These are the activations of a small neural network, seen along a few directions. Each row is one input.
In each table, some parts of the input vary, and every possible input appears once, in random order.
Descriptions start from the smaller parts, as in this example, which fits no table here: one of 3 separate values, together with either a single point or one of 9 places around a ring or (one of 4 places along a line, together with one of 5 places around a ring).
Shared parts are said once, and a part with two or three values counts as separate values.

Other details of the inputs vary at random and push rows far along two fixed directions, the same in every table; ignore that.
To show where, the next rows are all for the same input, with only those details redrawn:
[  5   4 -18  -6   4  -7 -23  37  -1 -24   5]
[  6   3 -17 -23  -7  10   4  -5 -43  -1   7]
[ -6   8 -16  -5  -7 -18  11   0  39   1  -8]

Table:
row 1: [ -3  -7  12  -4 -13   2  30 -43  -6  30  -8]
row 2: [ 13  -1   3  -7   5  17  -3 -12 -38   5   9]
row 3: [  2  -1  -9  -4   0 -10 -17  40  -5 -28   0]
row 4: [  5   2   3  11  19   2 -30  24   2 -23   8]
row 5: [ 1  0  3 12  1 -9  3 -7 41 11 -5]
row 6: [ -7  -3  -1  -2 -12  11  23 -49  -2  32  -2]
row 7: [ -6  12 -19   0  -7 -18  11  -1  37   1 -11]
row 8: [ -3   1  13  15   2 -11  12  -7  38  -2  -7]
row 9: [ -5   3   4   9   6 -11   0 -10  39   9  -7]
row 10: [  5  -3  11  14  14  -2 -22  29  -1 -26   5]
row 11: [ -2   3   5  10   6 -12   2  -9  39  10  -6]
row 12: [  0   7   5  13   6  -8   7 -11  41   2  -2]
row 13: [ -5  -1   3  11   2 -11  -2  -9  40  12  -6]
row 14: [-6 -7  7 17 -6 -8 10 -3 38  5 -7]
row 15: [-3  1 12 13  2 -9 15 -5 38 -3 -9]
row 16: [  8   1   4  -6   7  18  -2 -17 -40   1  11]
row 17: [  5  -7  12  -7   2  14  -1 -11 -46   3   2]
row 18: [ -3   0  -3 -23  -6   9  10   3 -48   1   4]
row 19: [  5  -6  -2  16  10   1 -32  28   3 -13  11]
row 20: [-16  11  -9 -20 -11   2  40 -33  -6  33  -3]
row 21: [ -1  -2  12  -6 -10   7  36 -41  -3  25 -10]
row 22: [  2  -3  11  13  15  -2 -24  28  -2 -27   3]
row 23: [ 10 -11  10  -4  -3  15   0  -7 -42   4   5]
row 24: [ -9   7 -13 -25 -16  -2  37 -38  -4  26  -5]
row 25: [  1   3   4  -8  -6  10  31 -46  -1  29  -4]
row 26: [  7  -7  12  -6   2  12   0  -9 -44   3   3]
row 27: [ -7   2  -3  -5   6  -7 -13  45  -6 -19   3]
row 28: [  3  -8  -1  -2  -1  19  -8 -15 -40   8  11]
row 29: [  1 -12   5  -2  -6  19  -3  -9 -44   3   5]
row 30: [ -4   6 -11  -7  10  -4 -19  42  -2 -16   8]
row 31: [-12   3  -5  -5  -9 -22  17   6  35   1 -12]
row 32: [ 10   1   3  -6   6  22   2 -14 -38  -1  10]
row 33: [  2 -12   6  18   6  -2 -26  31  -1 -18   6]
row 34: [ -8  15  11   7 -12 -16   7  -4  37  -1  -8]
row 35: [  5   3   2  11  18   5 -30  25   2 -24   7]
row 36: [ -4  -1   2  -7  -9   9  23 -48  -1  33  -6]
row 37: [  2  -2  10  12  14   2 -24  29  -2 -27   2]
row 38: [ -2  -1   3  12   2 -11   0  -8  39  13  -5]
row 39: [ -7  -6  11  12  -2 -14   4  -5  36   8 -11]
row 40: [ 10  -6  11  -5   1  15   2  -8 -43   1   3]
row 41: [ -7  -5  10  12  -3 -11   5  -5  37   8 -13]
row 42: [  8  -7  -2  -2  -1  22  -4  -9 -37   5  11]
row 43: [  7 -12   7   1  -6  17   1  -8 -42   3   8]
row 44: [  9  -7  -1  -1  -2  20  -5 -12 -38   7  13]
row 45: [-5  5  3  9  5 -8  0 -9 40  9 -8]
row 46: [-11   8 -10 -24 -13   1  36 -35  -4  29  -4]
row 47: [  9  -9   8  12   8   2 -24  36  -1 -20   2]
row 48: [ -8   7 -11   2 -11 -21  17   3  34  -2 -16]
row 49: [ -5  19   3   5  -8 -12   2  -8  40   3  -3]
row 50: [ -6   8 -16  -5  -7 -18  11   0  39   1  -8]
row 51: [  4  -4  10  10  12   0 -27  32  -2 -21  -1]
row 52: [  1 -13   7  -1  -5  16  -3 -10 -45   4   6]
row 53: [ 11  -4   0  10  12   5 -29  32   2 -16   7]
row 54: [ -8   2  -3 -19  -4  11  14   5 -50   6   5]
The inputs of row 28 and row 52 match in every part but one. If row 53 is changed in the same way as row 28 into row 52, which row does it become?
> row 47
The inputs of row 16 and row 10 match in every part but one. If row 50 is changed in the same way as row 16 into row 10, which row does it become?
> row 3
What do these inputs look like to the network?
> one of 2 separate values, together with either a single point or one of 6 places along a line or (one of 4 places along a line, together with one of 5 places along a line)
Change only the place on the line of 6 in row 46. List by row number the other rows that result.
> row 7, row 20, row 24, row 30, row 50
A walk changes only the place on the line of 5. It starts at row 21 and steps to row 40. List the rest of the walk in order.
> row 26, row 17, row 51
Change only the place on the line of 4 in row 5. List by row number the other rows that result.
> row 2, row 12, row 44

Table:
row 55: [  4  -4  -3  11   7 -11  -3   2  24  -3  -3]
row 56: [  3  -3   5 -10  -8  16   9 -28 -30  19   0]
row 57: [ -4   0   5   4  -6  -8  13 -20  32  18 -13]
row 58: [-1  3  9 10  2 -4 -1  0 24 -6 -5]
row 59: [  3   1   1  -5  -7  15  11 -31 -30  16  11]
row 60: [ -3   0  -2   8  -2  -4  15 -23  34  13  -9]
row 61: [  1  -5  -1   6   3  -5   5 -11  26   3  -4]
row 62: [  7  -7   4   8  10  -6 -28  31  12 -17   0]
row 63: [ -1   2   8   7   0  -5   9 -10  24   1 -10]
row 64: [  4   2  -7 -17  -8   7   4  -6 -33   8   1]
row 65: [  8   2 -12 -19  -9  14  19 -20 -30  11   7]
row 66: [-12   3   7   9  -3  -4  20 -20  32  20  -7]
row 67: [ -1  -5   1  12  -2  -9 -18  32   8 -27   0]
row 68: [  9 -11   4  -4  12  13 -12  14 -48  -7   9]
row 69: [ -1   2   8  -9 -14  10  19 -41 -24  29   3]
row 70: [ 10  -1  -6 -15   4  16  -6  23 -45  -8  13]
row 71: [  9  -6   3  11  11 -11 -27  32   9 -15  -1]
row 72: [ -1  -4   5  12  13   1 -22  32  11 -15   4]
row 73: [ -6   4   6   7  -8  -7  11 -22  32  21  -9]
row 74: [  6   1 -13 -11   5  13 -17  10 -46 -12  11]
row 75: [ -3   6   0   1  10 -10 -20  28  10 -25   1]
row 76: [-5 -6  6  5  5 -6 11 -5 25  7 -6]
row 77: [  3  -1  -3 -17   4   9 -20  12 -46  -9   9]
row 78: [ -1  -6   5  -8  -1  17  18 -25 -31  17   0]
row 79: [ -4  10  -3  -1  -6 -11  14  -2  22  -1  -8]
row 80: [ -2  10  -1  -5 -10 -11  27 -13  34   8  -8]
row 81: [  6  -3  -2  -4  -1  18   1 -19 -29   6   7]
row 82: [ -4   7   9  10  -2  -4   8 -12  23   3  -5]
row 83: [ -5  -9  -2  12   1  -7 -16  37   8 -18   2]
row 84: [  5   5  -3 -12   4  11 -13  12 -48 -17   6]
row 85: [  3   4 -14   4   6  -7 -18  31  11 -19   4]
row 86: [  5 -11  -3  -7  -9  11 -17  15 -48  -9   7]
row 87: [  1   5  -5  -6  -8 -11  10   1  27   9  -5]
row 88: [ -7   8  12   9  -7  -9  20 -24  31  12  -4]
row 89: [ -9   5  -9  -3   1 -11   5  -9  26   2  -2]
row 90: [ -2   0   7  14  11  -3 -21  31  10 -12  10]
row 91: [  5   1  -3  17  10   1 -27  25  12 -17   7]
row 92: [  0  -1   9   5   1  -7   9 -10  24  -1  -8]
row 93: [ -6   3  -6   4  12  -8 -18  35  10 -16   1]
row 94: [  7  -3   8  -8  -3   8  18 -29 -34   9  -2]
row 95: [ -5   3  -6 -18 -10   9  32 -29 -27  24  -2]
row 96: [ -7   0  -2 -16   2   8   6  -9 -32   6   5]
row 97: [ -1   4  -7   2   7 -11 -27  33  10 -16  -1]
row 98: [-10  -5  -8   7 -15 -11  17 -17  31   9  -7]
What do these inputs look like to the network?
> one of 4 separate values, together with either a single point or one of 4 places along a line or one of 6 places along a line
The inputs of row 91 and row 73 match in every part but the choice among 4 separate values. If row 65 is changed in the same way as row 91 into row 73, which row does it become?
> row 87
Change only the place on the line of 6 in row 91. List by row number the other rows that result.
> row 55, row 59, row 60, row 61, row 81
Change only the choice among 4 separate values in row 62. List by row number the other rows that result.
> row 61, row 76, row 92

Table:
row 99: [ 10 -15  -5  -3  -3  13 -12  28 -39 -11   7]
row 100: [-10  -5  12  26   1 -12 -26  26  33 -11  -3]
row 101: [  9  -4  20  27  24   0 -21  18  40 -15   1]
row 102: [-11   1 -11  -9 -11 -15  38 -20  39  15 -20]
row 103: [  4  21  -4   1   2 -21  -9  26  31 -33  -3]
row 104: [-18  -5   9  20  -6  -8  26 -29  41  23 -10]
row 105: [  7  14  -9 -17   7  12  -6  26 -38 -26  11]
row 106: [  2  -2  27  -2   5  20   9 -44 -28  29   0]
row 107: [ -3  -4  -8 -21  -1   1 -18  29 -43 -10   2]
row 108: [  3  -4  22   2  13  22  17 -44 -27  27   3]
row 109: [ -6  -9   4 -15 -21   6  20 -23 -32  32  -5]
row 110: [ -5 -14  -1 -13 -13   9  30 -23 -32  28   2]
row 111: [  5  20 -54  -7   0  -1  -7 -48  59  38  13]
row 112: [ -2  15  -9 -17  11   8  -7  29 -39 -20  13]
row 113: [ 14  -1  21  29  18  -6 -28   9  40 -20  -1]
row 114: [ 11 -10   6  12  -4  14 -26   9 -39 -22  10]
row 115: [ -8  -2 -13   0  10 -22  -6  40  31 -17  -6]
row 116: [  4   1  -8   1  -1 -24 -11  25  29 -25 -11]
row 117: [  8 -10   0 -10 -22   5  23 -33 -31  17  -4]
row 118: [-10  -5   9  18 -12  -4  28 -31  43  18 -11]
row 119: [ -5  18  -6 -22   2   5 -15  29 -39 -17  11]
What do these inputs look like to the network?
> either a single point or (one of 4 places along a line, together with one of 5 places along a line)
